Look-ups in named tables: a row name and a column name give one cell, copied from the table.

Table muzosa
	bazufif	zosuvib	faduv	fekig	zod
pofuzo	51	200	164	210	198
sapi	115	184	29	140	175
vezemob	241	230	124	141	104

sapi, fekig => 140
vezemob, zod => 104
sapi, faduv => 29
pofuzo, faduv => 164
vezemob, zosuvib => 230
sapi, zosuvib => 184
vezemob, fekig => 141

Table dup
|  | lekek | vafonu | fas | mesik | mena | nati | kole | kar | buk | lezovo |
|---|---|---|---|---|---|---|---|---|---|---|
| kebod | 178 | 127 | 124 | 197 | 158 | 46 | 112 | 116 | 132 | 224 |
| delat | 178 | 178 | 124 | 151 | 158 | 138 | 112 | 223 | 132 | 224 |
| sobiga | 96 | 127 | 124 | 151 | 158 | 185 | 113 | 87 | 132 | 190 |
| kera | 178 | 142 | 124 | 151 | 158 | 138 | 112 | 181 | 132 | 224 |
| dus | 146 | 127 | 156 | 151 | 158 | 138 | 112 | 87 | 132 | 82 |
| tage | 156 | 127 | 124 | 151 | 158 | 138 | 112 | 87 | 144 | 224 |
| faz | 178 | 127 | 136 | 151 | 153 | 138 | 112 | 87 | 132 | 50 |
| bor | 178 | 127 | 124 | 115 | 158 | 138 | 112 | 87 | 177 | 224 |

What is the mena of delat in dup?
158
What is the lezovo of faz in dup?
50
What is the fas of kera in dup?
124
What is the lekek of bor in dup?
178
What is the mesik of kera in dup?
151
What is the kole of bor in dup?
112
What is the kole of faz in dup?
112
What is the kar of faz in dup?
87
What is the kole of kera in dup?
112
What is the kole of sobiga in dup?
113
What is the kar of bor in dup?
87
What is the kar of sobiga in dup?
87
What is the lezovo of kera in dup?
224
What is the vafonu of delat in dup?
178

Table meroki
	faf	sab	tipak	nulud	gur	niz	zumenoz	fori	sefepim
nufolam	2.39	-9.94	-9.38	2.97	-6.03	3.20	2.40	-8.97	1.00
tugubul	-6.79	2.41	2.91	-6.22	-0.05	-6.04	-6.68	2.26	-4.62
gib	-3.98	-1.05	-0.75	-3.63	-1.67	-3.57	-3.54	-0.91	-3.61
nepigis	0.23	-5.28	-5.67	-0.44	-3.96	-0.48	-0.33	-5.23	-1.26
kotumer	-5.85	0.69	1.26	-4.58	-0.85	-5.09	-5.39	0.68	-3.70
bafo	0.23	-5.31	-5.42	-0.74	-3.96	-0.30	-0.60	-5.10	-1.21
num	0.15	-5.25	-5.58	-0.53	-4.04	-0.26	-0.41	-5.14	-1.25
tulif	-8.77	6.24	6.20	-9.00	1.70	-9.41	-9.18	5.40	-6.11
sas	1.62	-8.40	-8.28	2.05	-5.36	1.74	1.62	-7.83	0.34
babali	-0.32	-4.53	-4.72	-1.37	-3.58	-0.97	-1.09	-4.41	-1.60
gubip	1.77	-8.60	-7.74	1.53	-5.15	1.88	1.07	-7.57	0.41
zonege	0.41	-6.14	-6.17	0.29	-4.30	-0.30	-0.06	-5.87	-0.49
fanit	0.62	-6.13	-6.13	-0.15	-4.30	0.32	-0.05	-5.76	-0.92

fanit, gur -> -4.30
bafo, zumenoz -> -0.60
gib, fori -> -0.91
num, zumenoz -> -0.41
kotumer, faf -> -5.85
babali, niz -> -0.97
kotumer, fori -> 0.68
gubip, zumenoz -> 1.07
tulif, gur -> 1.70
gubip, sefepim -> 0.41
bafo, tipak -> -5.42
nufolam, faf -> 2.39

Table lek
,mukag,nalug,nakar
dorap,-0.262,-0.152,-0.127
gasam,0.179,0.179,-0.062
riked,0.119,0.611,-0.148
bod,-0.148,-0.637,-0.128
dazoz,-0.049,-0.300,-0.066
pok,-0.057,-0.203,-0.176
lutenib,-0.055,0.078,-0.120
zuset,-0.256,-0.135,-0.059
gafinu,0.174,0.212,0.022
giz,0.224,0.578,-0.024
napov,0.076,-0.079,-0.057

What is the nalug of lutenib in lek? 0.078
What is the nakar of bod in lek? -0.128
What is the mukag of gafinu in lek? 0.174
What is the nakar of giz in lek? -0.024
What is the nalug of dorap in lek? -0.152
What is the nakar of dorap in lek? -0.127
What is the nakar of napov in lek? -0.057
What is the mukag of zuset in lek? -0.256
What is the nalug of bod in lek? -0.637
What is the mukag of giz in lek? 0.224
What is the nakar of dazoz in lek? -0.066
What is the nalug of riked in lek? 0.611
What is the nalug of giz in lek? 0.578
Row with the largest mukag: giz

rigo
columns: meb, voz, bil, deg
bitogor: [70.3, 39.6, 81.1, 54.3]
dok: [63.7, 87.6, 53.7, 90.7]
kap: [94.4, 33.2, 52.3, 42.2]
dapefaf: [73.0, 34.7, 36.8, 59.0]
zate: [78.3, 81.8, 62.8, 1.5]
lur: [78.1, 77.9, 78.2, 50.9]
lus: [89.4, 90.0, 69.6, 41.3]

bitogor, bil -> 81.1
zate, meb -> 78.3
lur, bil -> 78.2
kap, deg -> 42.2
dok, voz -> 87.6
dapefaf, bil -> 36.8

vap:
        zab  pap  piv  fuzu
nuso     49   36   35    84
monog   -52   43   27   -24
budi     92  -49  -18   -59
lezega    8   45  -31    30
gep      93   13   32   -15
vemum   -83  -27   63   -56

What is the piv of nuso in vap? 35
What is the fuzu of budi in vap? -59
What is the pap of vemum in vap? -27
What is the piv of gep in vap? 32
What is the piv of budi in vap? -18
What is the zab of vemum in vap? -83
What is the fuzu of lezega in vap? 30
What is the pap of lezega in vap? 45
What is the fuzu of monog in vap? -24
What is the piv of vemum in vap? 63
Which row has the largest piv? vemum

